Look-ups in named tables: a row name and a column name give one cell, copied from the table.

lotuvi:
fields: tipopu, tusip, gim, taz
melimag: [54, 25, 70, 13]
timoma: [55, 21, 75, 9]
fipuv: [54, 26, 68, 14]
riduvu: [46, 32, 54, 23]
peg: [33, 37, 30, 35]
puf: [55, 22, 73, 10]
rapuri: [55, 22, 73, 10]
babonat: [53, 26, 68, 15]
pifup: [55, 21, 74, 8]
ruto: [48, 31, 58, 21]

ruto, tipopu: 48
melimag, gim: 70
melimag, tipopu: 54
fipuv, gim: 68
ruto, gim: 58
babonat, tipopu: 53
fipuv, tipopu: 54
puf, tipopu: 55
ruto, taz: 21
peg, tusip: 37
riduvu, gim: 54

Table kuz
         vipana  bis  bupu  kimafab  zotaf  dozuted  dage
nidame      112  204   196      213    193      121    87
nupok       240   32   172       67    100      101   170
kelik       101  105   138      189    110       33   197
penazun     102  228    41       65    227       36    84

What is the dozuted of penazun in kuz?
36
What is the zotaf of nupok in kuz?
100
What is the bupu of penazun in kuz?
41
What is the kimafab of nupok in kuz?
67
What is the dozuted of nupok in kuz?
101
What is the zotaf of penazun in kuz?
227
What is the vipana of kelik in kuz?
101
What is the bis of nidame in kuz?
204
What is the bis of kelik in kuz?
105
Which row has the largest vipana? nupok

tisuf:
         tumori   bor  kani  nezit  lugegid
zokore     4978  3844  3714   2523     2015
fazi       4828  3443  2915   1903     3035
sol        8209  1440  5246    341     1934
bevebek    5890  1776  5332   2710     6006
vinosoz    6736  2157  6995   3382     3347
rin        5134  2634  5820   4101     5324
fod        7128  2404  5992   2229     1725
vok        7026   994  6089   2091     5907
nulilol    4865  3959  5528   4307     2442
zumi       4990  3935  4142   2904     1831
lig        4875  3483  2950   1942     2924
tem        5975  1796  5681   2933     5894
rebab      4947  3988  5147   3908     2043
vuzata     4572  3787  5884   4885     3627

tem, kani => 5681
fazi, nezit => 1903
rin, lugegid => 5324
vuzata, nezit => 4885
fazi, kani => 2915
bevebek, lugegid => 6006
vok, tumori => 7026
fod, tumori => 7128
zumi, tumori => 4990
vuzata, bor => 3787
Which row has the largest bor? rebab

repi:
columns: segisug, suvug, saniz, ravas, nepa, dure, zuriv, ronugum, megopa
zaf: [1293, 2615, 2816, -4918, 634, 3161, 1030, -389, -2681]
rez: [285, 1642, -375, -2655, 8280, 1410, 2936, -2281, 2496]
desis: [-3189, 361, 398, -4958, 6376, 4941, 4851, -2346, -402]
pev: [-4016, -687, 3673, -6492, 281, 2581, 3468, -1387, -3133]
somufo: [952, 2509, 3408, -6178, 2968, 3142, 6425, 521, -2249]
dul: [-426, 763, 1399, -448, 686, 2145, 7027, -1862, -1101]
fuv: [1116, 6490, 5420, -4584, 1751, 4924, 4656, -1478, -1934]
kozepi: [-1542, -3506, 2392, -1322, -245, 2345, 4888, 7638, 77]
sol: [-1383, 4335, -356, -3651, 7945, 4011, 4938, 142, 2830]
gobu: [1105, 2615, 1862, -1085, 4589, 2189, 2648, -1668, 3581]
gudov: [-2948, 1931, 501, -2575, 6524, 3603, 2174, -3334, 5873]
dus: [-949, 3992, 142, -1390, 7159, 449, 1487, -2583, 5812]
foz: [-208, 3553, -143, -4882, 4335, 4313, 1246, -4080, 1473]
badig: [5939, -2310, 8209, 1868, 2697, -5085, 9016, -121, -391]

segisug of dul is -426
saniz of sol is -356
segisug of pev is -4016
ronugum of desis is -2346
ronugum of sol is 142
saniz of kozepi is 2392
dure of gudov is 3603
nepa of sol is 7945
saniz of fuv is 5420
ronugum of fuv is -1478
dure of kozepi is 2345
Which row has the largest ravas? badig

